Each row below holds a small network's activations on one input, seen along a few directions.
Each table varies a few parts of the input and shows all the possible inputs, shuffled.
A made-up example of a description, with smaller parts first: values(2) and (point or ring(9) or (line(6) and ring(8))).
Shared parts are said once, and a part with two or three values counts as separate values.
In the rows, zero is written as 128.

Other details of the inputs vary at random and push rows far along two fixed directions, the same in every table; ignore that.

A family of inputs:
R1: [154 131  98 113 133 136 141 134 129 138 139 126 124 128 150]
R2: [151 152  94 112 135 137 134 146 143 133 134 122 123 139 148]
R3: [ 90 109 172 155 101 117 114 109 131 105 123 154 130 128 121]
R4: [155 109 111 109 148 111 138 124 123 142 144 120 133 118 151]
R5: [152 133 101 112 143 130 136 137 135 142 136 122 129 129 153]
R6: [ 96 115 163 142  93 127 117  94 142 102 123 130 128 113 111]
R7: [146 114 125  90 162 122 132 144 119 140 143 121 115 106 133]
R8: [ 86 142 135 154  83 154 123 113 145 108 130 141 122 129 104]
R9: [159 138 101 109 134 134 139 136 135 135 131 121 124 130 151]
R10: [160 119 127 116 147 105 131 142 119 131 128 134 129 139 159]
R11: [ 98 115 173 152  94 121 117 109 129 100 117 151 125 131 119]
R12: [156 152  94 112 130 140 138 143 140 134 132 123 121 137 146]
R13: [146 114 134 100 162 116 131 156 106 137 137 143 112 124 139]
R14: [ 82 138 135 155  88 151 122 113 147 111 134 142 124 130 103]
R15: [140 148 101  99 151 148 135 160 130 137 145 132 106 123 126]
R16: [157 114 116 107 151 109 133 125 128 142 137 115 135 118 153]
R17: [ 91 109 158 147  93 128 120  92 134 106 129 134 129 111 110]
R18: [ 89 104 167 157  99 118 119 108 125 106 129 157 128 129 118]
R19: [151 127  96 114 139 132 141 135 130 142 144 127 127 129 150]
R20: [ 92 115 163 143  98 124 113  97 145 101 125 129 129 114 114]
R21: [ 88 135 148 149  92 144 116 109 150 103 121 134 125 125 112]
R22: [149 148  93 114 138 136 136 144 140 141 138 124 127 136 147]
R23: [139 156 158 216 203  87 112 143  21 196  10  37 219 189  20]
R24: [143 133 109  95 155 143 135 155 125 139 143 130 108 116 132]
Description of these inputs: line(4) and (point or ring(5)).
Q: Changing only the line(4) part turns R1 into R8. The same change can be made to R9. Which row results?
A: R12
Q: Change only the line(4) part in R24. List by row number the other rows that result.
A: R7, R13, R15

A family of inputs:
R25: [130 111 131 146 134 103 136 127 103 146 120 124 151 144 123]
R26: [133 111 136 137  96 121 132 114 133 106 144 146 125 132 166]
R27: [239 112  59  47 177 103 157 158 157 142 171 133 110 127 252]
R28: [ 72  92 162 149  90 128 118  93 136 106 154 169 126 107 131]
R29: [141  85 121  90 107 126 142 104 156 107 192 174  97  95 175]
R30: [118 135 154 117 137 133 120 163 123 110 131 161 100 130 125]
R31: [127 104 176 115 140 102 120 141 109 111 126 162 109 130 139]
R32: [161 161 110 116 179 135 130 157 103 177  89  70 151 134  98]
R33: [129 106 151 106 121 124 126 113 142 123 133 128 119 103 145]
R34: [120  96 141 112 126 121 132 110 129 112 141 131 118  99 138]
R35: [161 152  92 133 184 131 139 147  94 177 112  84 150 142  87]
R36: [ 77 144 136 178 105 142 123 129 117 133 108 123 142 149  68]
R37: [116 158 117 142  92 150 128 119 145 117 116 145 125 141 120]
R38: [142 128 136 122 138  99 119 119 127 129 119  98 138 126 129]
R39: [135 155 108 151 122 146 129 139 117 136 112 112 137 156 118]
R40: [182 146 111 149 165  98 135 136  91 164  82  91 171 157 128]
R41: [ 83 142 143 158 132 150 117 122 110 126  95  94 140 122  56]
R42: [ 98 123 111 127 113 154 129 129 144 128 163 161 109 113 136]
R43: [113 157 126 123 117 138 113 126 144 119 123 107 129 125 104]
R44: [ 84 144 140 142  84 159 115 113 180  89 130 143 115 128 123]
Q: Changing only one part turns R42 into R28. The same change can be made to R41. Which row results?
A: R34
Q: What is each input in this table made of?
A: values(2) and (point or ring(9))

A family of inputs:
R45: [153 134  94 128 153 119 139 138 117 161 130 113 140 143 132]
R46: [161 129 105 111 157 131 142 140 114 150 126 110 133 125 124]
R47: [166 141 113 115 152 125 137 147 113 146 109 115 130 138 142]
R48: [163 148 112 105 160 120 133 148 118 137 116 107 125 134 131]
R49: [ 92 141 149 148  95 143 114 111 157 101 127 142 123 127 115]
R50: [103 146 145 157 106 129 120 117 139 120 103 125 139 144 101]
R51: [167 145 108 118 147 121 134 140 114 144 112 119 137 143 145]
R52: [109 116 155 153 113 119 125 103 121 122 118 119 145 125 107]
R53: [134 116 147 128 126 113 124 128 124 122 130 138 126 137 143]
R54: [ 97 125 156 153 127 136 119 131 108 128 108 131 133 133  81]
R55: [157 107 129 116 170  94 131 139 102 150 123 118 142 129 143]
R56: [154 146 110 109 164 127 131 148 129 144 117 109 134 137 141]
R57: [167 116 122 112 159 101 127 127 118 143 115 100 144 124 147]
R58: [124 140 138 145 137 134 120 127 111 137  91  97 145 136  86]
R59: [ 77 122 146 139  97 149 121 104 156 108 139 137 123 107 110]
R60: [152 134 114 120 136 132 136 134 120 140 116 111 129 129 138]
R61: [146 102 130 120 158 101 131 124 110 142 129 119 139 121 139]
R62: [166 143 102 125 145 119 135 145 119 141 113 112 140 150 147]
R63: [162 143 104 104 156 124 134 142 119 139 121  96 128 129 129]
R64: [107 108 161 149 124 110 120  99 122 120 113 117 149 112 105]
R65: [134 133 136 117 125 137 127 133 135 117 123 136 115 128 126]
R66: [ 89 139 163 133  95 139 111 118 151 102 124 139 116 118 108]
R67: [ 98 138 134 158 114 140 118 108 136 128 122 116 142 125  96]
R68: [129 105 137 125 124 116 133 117 123 127 143 136 129 127 140]
R69: [116 133 133 123 135 136 124 140 138 121 131 136 121 129 134]
R70: [ 87 136 151 153  99 142 113 119 149 103 131 150 122 130 113]
R71: [124 141 125 160 123 126 122 123 115 133  94  96 155 148 104]
R72: [105 119 167 144  96 122 116 106 140 104 119 140 124 128 126]
R73: [149 103 104  44  94 142 145 140 189  74 221 208  47  89 226]
R74: [111 122 157 151 110 119 116 106 123 120 105 110 145 133 108]
R75: [147 136 100 129 136 124 139 127 131 150 130 113 141 134 131]
R76: [124 128 121 114 123 134 135 121 135 118 144 126 115 110 121]
R77: [ 95 136 149 144 115 136 117 115 129 129 117 112 138 116  84]
R78: [161 133  92 131 145 122 141 135 115 148 126 106 146 139 139]
R79: [160 116 124 119 159 103 137 142 101 150 127 121 142 142 143]
R80: [ 88 112 151 139 100 149 122 112 134 109 138 152 111 114 103]
R81: [116 123 126 113 126 136 126 131 133 130 146 135 115 113 125]
R82: [151 135  94 124 159 129 132 139 120 156 136 113 137 135 134]
R83: [118 133 123 117 125 141 125 125 149 122 131 118 125 120 135]
R84: [124 119 130 127 123 134 135 136 119 128 135 148 117 124 135]
R85: [101 137 139 155 152 129 119 137 105 147  98 108 150 139  86]
R86: [ 93 119 147 143  86 147 130 102 140 107 137 146 116 108 116]
R87: [162 143  96 120 145 121 137 137 131 150 118 102 141 141 140]
R88: [117 130 136 157 139 132 127 127  94 148 102 109 144 136  91]
R89: [ 96 104 175 143 110 111 110 108 134 101 124 147 124 119 124]
R90: [152 131 104 109 164 124 136 145 107 148 132 111 126 128 122]
R91: [ 90 135 140 145  90 147 114 104 160 103 132 132 124 120 117]
R92: [148 140 113 129 141 120 136 146 127 141 124 127 133 148 138]
R93: [ 83 122 155 138 105 135 118 121 131 102 135 149 111 116 100]
R94: [166 104  87  65  96 136 152 142 181  91 210 198  71 111 242]
R95: [ 96 123 141 145  83 143 127  96 141 105 139 149 125 115 119]
R96: [125 122 118 137 117 127 133 133 127 122 140 146 128 137 142]
R97: [150 136 114 110 164 120 130 159 108 156 128 117 131 129 128]
R98: [144 129 101 115 167 130 133 144 117 157 131 109 135 129 132]
R99: [ 90 121 149 147  90 136 124 112 131 107 137 164 122 126 120]
R100: [121 127 119 133 119 125 135 133 136 132 140 145 126 135 135]
R101: [ 99 129 143 144  83 142 120 101 143 102 126 140 123 122 124]
R102: [ 94 125 161 149  96 141 121 122 131 105 123 152 114 127 115]
R103: [168 121 129 114 163  98 125 133 116 143 111 110 139 129 149]
R104: [150 138 100 125 161 124 133 149 117 155 131 120 138 138 135]
R105: [166 100 100  47 109 145 149 148 177  93 209 202  57 100 224]
R106: [ 96 131 155 151  93 136 118 115 131 104 124 156 124 133 118]
R107: [117 132 125 168 133 126 125 125 103 142 106 106 155 150  97]
R108: [156 143 119 109 163 121 127 160 114 148 122 114 129 135 132]
R109: [158 143 109 102 152 126 129 145 125 147 123  97 132 126 133]
R110: [127 122 118 129 117 133 134 118 123 128 143 145 123 127 137]
Q: What is each input in this table made of?
A: ring(6) and (values(2) or ring(9))
Q: Changing only the ring(6) part turns R51 into R101. The same change can be made to R72. Which row results?
A: R74
Q: Changing only the ring(6) part turns R57 into R64. The same change can be made to R87. Which row results?
A: R75
Q: A walk changes only the ring(6) part. It starts at R70 and steps to R104. List the rest of the walk in order.
A: R82, R67, R91, R49
